These are the activations of a small network on made-up records, seen along a few directions, one row for each record.
Here are examples, each followed by its value of one field, Kemu.
The largest differences between rows may come from other fields.
In the rows, zero is written as 500.
Random noise pushes rows far along 4 fixed directions. That doesn't count. These rows show it; they differ only by the noise:
[455, 298, 438, 425, 573, 237, 596, 503, 568, 606, 602, 628, 382, 494, 557,
 624, 503]
[585, 654, 393, 625, 495, 453, 406, 534, 485, 561, 566, 564, 537, 457, 544,
 475, 394]
[414, 345, 529, 657, 397, 705, 435, 579, 525, 486, 487, 746, 421, 519, 480,
 557, 445]
[435, 356, 466, 410, 515, 238, 510, 557, 584, 615, 575, 751, 397, 450, 479,
 713, 507]
[566, 370, 424, 598, 570, 365, 610, 453, 574, 606, 607, 568, 395, 509, 606,
 507, 432]
[625, 419, 423, 622, 570, 299, 608, 443, 622, 658, 622, 625, 384, 475, 588,
 550, 412]

[516, 454, 479, 411, 608, 447, 592, 427, 454, 429, 478, 307, 499, 574, 592,
 392, 533]
k9
[498, 489, 542, 528, 408, 498, 362, 612, 523, 527, 483, 707, 511, 447, 370,
 664, 519]
k6
[507, 458, 579, 563, 486, 569, 541, 459, 603, 563, 511, 661, 405, 494, 423,
 512, 535]
k5
[607, 480, 412, 579, 601, 373, 715, 327, 523, 570, 615, 319, 436, 533, 647,
 379, 433]
k8
[588, 513, 507, 385, 583, 188, 588, 433, 669, 674, 572, 680, 387, 409, 424,
 658, 569]
k5
[733, 520, 486, 720, 613, 388, 700, 298, 653, 655, 554, 449, 369, 451, 577,
 433, 412]
k3
[520, 712, 501, 645, 343, 729, 343, 572, 457, 479, 436, 609, 563, 445, 412,
 517, 432]
k8
[469, 402, 498, 658, 576, 720, 649, 369, 422, 427, 492, 208, 463, 599, 629,
 208, 471]
k3
[402, 543, 460, 217, 511, 354, 456, 537, 436, 450, 514, 381, 582, 490, 507,
 542, 594]
k7
[780, 580, 570, 598, 537, 312, 572, 421, 676, 675, 502, 631, 433, 433, 462,
 601, 448]
k9
[653, 651, 376, 653, 535, 431, 449, 503, 500, 593, 579, 501, 532, 463, 564,
 430, 367]
k4
[471, 740, 657, 487, 343, 757, 355, 498, 458, 405, 332, 494, 595, 522, 377,
 412, 517]
k2
[568, 346, 485, 784, 545, 690, 626, 446, 551, 514, 541, 440, 429, 574, 638,
 401, 408]
k1
[501, 217, 461, 628, 563, 524, 659, 432, 526, 506, 573, 455, 419, 573, 604,
 414, 484]
k6
[380, 288, 512, 579, 480, 491, 543, 530, 597, 539, 536, 723, 404, 485, 508,
 660, 489]
k1
[499, 585, 421, 523, 450, 358, 373, 619, 528, 603, 543, 730, 494, 412, 465,
 634, 456]
k4
[374, 252, 572, 318, 488, 468, 590, 507, 566, 460, 493, 538, 398, 535, 477,
 589, 601]
k7
[466, 538, 668, 302, 427, 439, 497, 462, 589, 506, 372, 620, 461, 478, 362,
 630, 593]
k2

Here are new rows. What is Kemu for each?
[488, 313, 409, 543, 588, 454, 611, 478, 462, 526, 590, 412, 445, 559, 646,
 388, 450]
k4
[556, 553, 555, 600, 476, 688, 476, 467, 472, 395, 430, 483, 518, 544, 547,
 426, 482]
k9
[441, 361, 580, 544, 468, 668, 538, 482, 509, 427, 416, 550, 460, 565, 504,
 469, 523]
k9
[457, 678, 498, 602, 359, 744, 334, 551, 428, 446, 434, 557, 572, 475, 405,
 480, 430]
k8
[446, 630, 578, 470, 415, 492, 361, 588, 516, 504, 416, 708, 502, 368, 327,
 671, 520]
k3
[548, 463, 498, 388, 584, 341, 622, 430, 484, 576, 553, 359, 481, 511, 522,
 511, 513]
k8
[621, 772, 485, 414, 534, 400, 408, 514, 494, 567, 512, 510, 584, 407, 414,
 516, 540]
k5
[241, 574, 492, 235, 433, 452, 236, 763, 333, 408, 448, 555, 650, 446, 365,
 676, 584]
k1
[547, 451, 317, 372, 711, 123, 644, 416, 438, 572, 657, 212, 551, 534, 657,
 397, 537]
k6
